A small network was shown many inputs. Here are its activations along a few directions, one row for each input.
In each table, some parts of the input vary, and every possible input appears once, in random order.
A made-up example of a description, with smaller parts first: one of 4 places along a line, together with either a single point or one of 9 places along a line or (one of 3 separate values, together with one of 5 places around a ring).
Shared parts are said once, and a part with two or three values counts as separate values.

Other details of the inputs vary at random and push rows far along two fixed directions, the same in every table; ignore that.

Rows:
x1: [20 31 -4 12  9 -5 13  9  8 29  0 17 23]
x2: [-51  -2 -11   9  -2  -8 -22  12 -25 -14 -12  38 -18]
x3: [ 26  -7  27   2  18  21  -5  -9  11 -14   2   5  17]
x4: [-28   9  -8  19   3 -14 -19   2 -10 -13   4   6 -16]
x5: [  7 -16  20   9 -15  27  -1 -15  20 -23 -11 -46 -11]
x6: [-44 -56  -4 -12 -22   8 -29 -14 -43 -47 -11  12 -16]
x7: [-16  16  -1  -6   5 -19  -4  15 -20   9  -2  33  -9]
x8: [-44 -59  -6  -6 -24  13 -29 -11 -34 -47 -15  18 -19]
x9: [-33  20  10  13 -29 -13  -8   8 -27  16 -14  14   8]
x10: [ 33 -22   1   3  -8  19  11  -8  14   1  -4  -1  22]
x11: [-31  23 -16  24   7 -22 -11  15   2   3   0  19 -24]
x12: [  9  41  12  -9  10 -17  16  15  12  38   8  -6   5]
x13: [ 27  -5  21  22   5  29  -5 -13  10  -8  -5   7  34]
x14: [ 14   4 -13 -23   6 -20  19  12   1  20   7  12 -11]
x15: [ 23 -19  -5   2   9   6   2 -17  22 -15  13 -32  -4]
x16: [ 30 -20  11  -1  -6  19   0 -19  -6  -9   3 -10  30]
x17: [-17  36  -1  16   2 -20  -2   8  13  20   9 -24 -10]
x18: [-25  -4 -10  -6   4  -6 -14   0 -19 -11   2  12  -5]
x19: [ 13  30   1 -18  -5  -7  36  24  20  35 -10  -6 -16]
x20: [ 23   1  18   4 -23  25  22  -1  16   9 -17 -21  16]
x21: [ 23  -4  -4   3  15   2   0 -15  18  -9  20 -33   1]
x22: [-10  20   7  -2   8   1   0   2   9  15   5 -19   8]
x23: [-11   4 -11 -22  -2 -25   2  13 -26  10   4  23 -15]
x24: [ -1   7 -31   5   4 -21  12  12  23  14   5  -2 -27]
x25: [ 13  42 -23   8  26 -28  14  11  28  28  20 -13  -8]
x26: [ 21 -19  25 -11   9  15 -12 -20 -10 -23   8  -4  16]
x27: [-30  15 -15   0  10 -14  -7  13 -13   5  -2  24  -9]
x28: [ 29 -11  18   8  -1  21  -5 -21  -2 -10   1  -6  36]
x29: [  8 -16  16  -9  -7  35  10  -9  19 -13 -12 -34   0]
x30: [ 12 -28   3 -14  11  19  -7 -20  -2 -23  10 -18  11]
x31: [ 23  -4  -9 -18   6  -7  20  10  15  15   3  10  -7]
x32: [-13  -7 -19  -2 -23 -17   5   9 -24  12  -9  26  -2]
Each input here is: one of 4 places along a line, together with either one of 2 separate values or one of 6 places along a line.
Q: The inputs of x7 and x4 match in every part but the place on the line of 4. If x26 is changed in the same way as x7 into x4, which row does it become?
A: x25
Q: Which other rows does x30 become when the place on the line of 6 takes its other values? List them by row number.
A: x2, x6, x8, x18, x27
Q: A walk changes only the place on the line of 4. It starts at x9 and steps to x12. List the rest of the walk in order.
A: x22, x17
Q: Which other rows does x10 become when the place on the line of 6 takes its other values? List them by row number.
A: x1, x13, x16, x28, x32
Q: A walk changes only the place on the line of 4. It starts at x5 and steps to x29. List the rest of the walk in order.
A: x19, x20

Rows:
x33: [ -2   1 -16  -3   9  -7   0   3   3   0   5   1  -8]
x34: [-7  8 -4  4 -6  2  4  3  2  5 -6 -6 -3]
x35: [ -8   8 -11   4   9  -5  -4   2   5  -2   5  -5  -7]
x36: [ 33 -12  27  -3  15  26   0 -20  25 -15  10 -36  14]
x37: [ 0 -5 -5  2 -4 -7  1  1 -5  0  3  3 -3]
x38: [  0   2 -12  -2  10  -6  -1   0   0   3   7   9   1]
x39: [  1  -3  -5  -4  -2  -4   7   6   8   3  -4   5 -11]
x40: [-3  6 -3  7 -4 -2  1  2  4 -1 -5 -2 -7]
x41: [-4 10 -2  4 14 -3 -5  4  2  2  4  9  4]
x42: [ -4   6   0   4  -1  -2   3   6  11   3  -4  -1 -10]
x43: [ 5  1 -5  2 -4 -5  2  3  0  6 -2 12  1]
x44: [-5 10  3  0 -5 -3 -2  3 -4  8  0  0  5]
x45: [-4  6 -1  9 -2 -7 -1  2 -1  3  3 -2 -2]
x46: [-1  0 -6 -9 -5 -2  6  2 -3  2 -2 -3 -4]
x47: [  0   0 -10  -3  -6   1   8   4   0   6  -5  -1  -4]
x48: [-1  9  2  7 -1 -4 -2  3 -2  4  3  4  0]
x49: [ 0  1 -8 -4 13 -4 -2  4 -1  1  3 14  3]
x50: [ 2  2 -2 -4 -2  4  7  5 -4  9 -7 13  6]
x51: [-8  6  0  1 -4  2  5  7  7  8 -6 -5 -7]
x52: [  1  -2  -3  -4  -2 -10   0  -1  -7   3   4   0  -2]
x53: [-3 10  0 -1  2 -6  0  1 -1  2  1 -7 -7]
x54: [-4 12  7 -2  0  0  2  5 -4  7 -3  6  7]
x55: [ 41  -7  26   8  15  31   4 -19  26 -11   3 -19  29]
x56: [-3  4 -2 11 -5 -6 -1  1  3  3 -2  0 -1]
x57: [ 36 -22   9   1  19  24  -1 -26  22 -18  15 -27  23]
x58: [-42 -52  26   7 -29  22 -41 -20 -41 -60 -14   2 -15]
x59: [ 4  0  0 -3  2 -2  3  5 -6  2 -1 15  1]
x60: [ 2 -1 -9  0 -4 -4  5  2  2  0 -4  4 -8]
x61: [-10   4  -8   8   7  -7  -6  -3   1  -2   7  -1  -1]
x62: [ 4 -1 -3  0 -2 -4  0  3 -6  3  3  9  0]
x63: [-8  5 -3  8 -7 -2  1  2 -1  7 -4 -4  3]
x64: [-3  7  2  4  0 -9 -3 -1 -3  4  4 -5 -1]
x65: [-2 10  4  1  1 -7 -5  1 -5  6  3  1  1]
x66: [-11   3  -5   1  11  -2  -4   2   8  -4   4  -4 -10]
x67: [ 5  2 -2 -1  0 -2  5  5 -1  5 -5 18  3]
x68: [ 1 -2 -7 -2 -2 -3  4  2 -3 -3  1  1 -9]
x69: [-7  7  1  3 -6 -6  0  1 -2  6  0 -6  3]
x70: [-1 -1 -5 -5 -6 -7  4  2 -4  7  1 -1  3]
x71: [-6  9 -6  6 10 -4 -6 -1  2  2  7  4  1]
x72: [ 36 -11  23   6   7  34   0 -21  22  -8   5 -30  31]
x73: [ -5  -3 -12  -7  11  -5   1   5   7  -1   4   2 -11]
x74: [-2  7  1  9 -4 -2 -4  2  1  3 -3  7  1]
x75: [-1 11  8 -1  6 -4 -1  3 -5  5  0  7  3]
x76: [ -4  -2  -2 -12  -3  -3   7   5   2   5  -2  -2  -7]
x77: [ 41 -20  18  -5  13  27   8 -17  27 -14  10 -29  13]
x78: [ 1  0 -6 -2 -6  0  3  4 -4 10 -3  7  4]
x79: [-1  9  6  5  3  0  0  5 -4  2 -1 10  2]
x80: [ 2 -4 -7  4 -6 -7  2  1  0  2 -2  6 -2]
x81: [ 4  1 -1 -6  1 -7 -1  1 -7  5  4  6  1]
x82: [ -1  -3  -1 -11   2  -6   3   3   0   2   2   0 -11]
x83: [-39 -61  17   6 -38  22 -38 -24 -49 -54 -18   6  -1]
x84: [ 3  2  2 -8  5 -5  2  3 -8  4  0 12  3]
x85: [ 1  2 -2 -7 -5 -4  2  3 -6  8  0  5  5]
x86: [-4  7 -2  5 -1 -3  1  3  0 -2  0 -4 -8]
x87: [ 0 -1 -4 -8  0 -6  1 -1 -6 -1  1 -2 -8]
x88: [ 2  3  1 -9  0 -1  6  5 -6  7 -3 11  7]
x89: [-4 11  3  3 -1  3  4  7 -1 10 -7  8  7]
x90: [-6  9 -1 -1 -4 -1  2  2 -1  2 -2 -8 -3]
x91: [-3 -3 -6 -7 -5  1  9  7  5  8 -5  0 -8]
x92: [-9  6  4 -5 -3 -1  3  5  4  5 -2 -7 -7]
Q: The inputs of x66 and x73 match in every part but one. If x86 is changed in the same way as x66 into x73, which row does it become?
A: x68
Q: The inputs of x85 and x44 match in every part but one. If x47 is changed in the same way as x85 into x44, which row does it become?
A: x34
Q: Describe the family of inputs behind these rows.
A: one of 2 separate values, together with one of 5 places along a line, together with either a single point or one of 5 places around a ring
Q: Which other rows does x64 become when the place on the ring of 5 takes its other values? List them by row number.
A: x45, x56, x63, x69
Q: Which other rows does x59 become when the choice among 2 separate values takes its other values? List them by row number.
A: x79
Q: A walk changes only the place on the line of 5. It starts at x82 and steps to x87. List the rest of the walk in order.
A: x52, x81, x84
Q: A walk changes only the place on the line of 5. It starts at x42 and steps to x40. List the rest of the walk in order.
A: x56, x74, x55
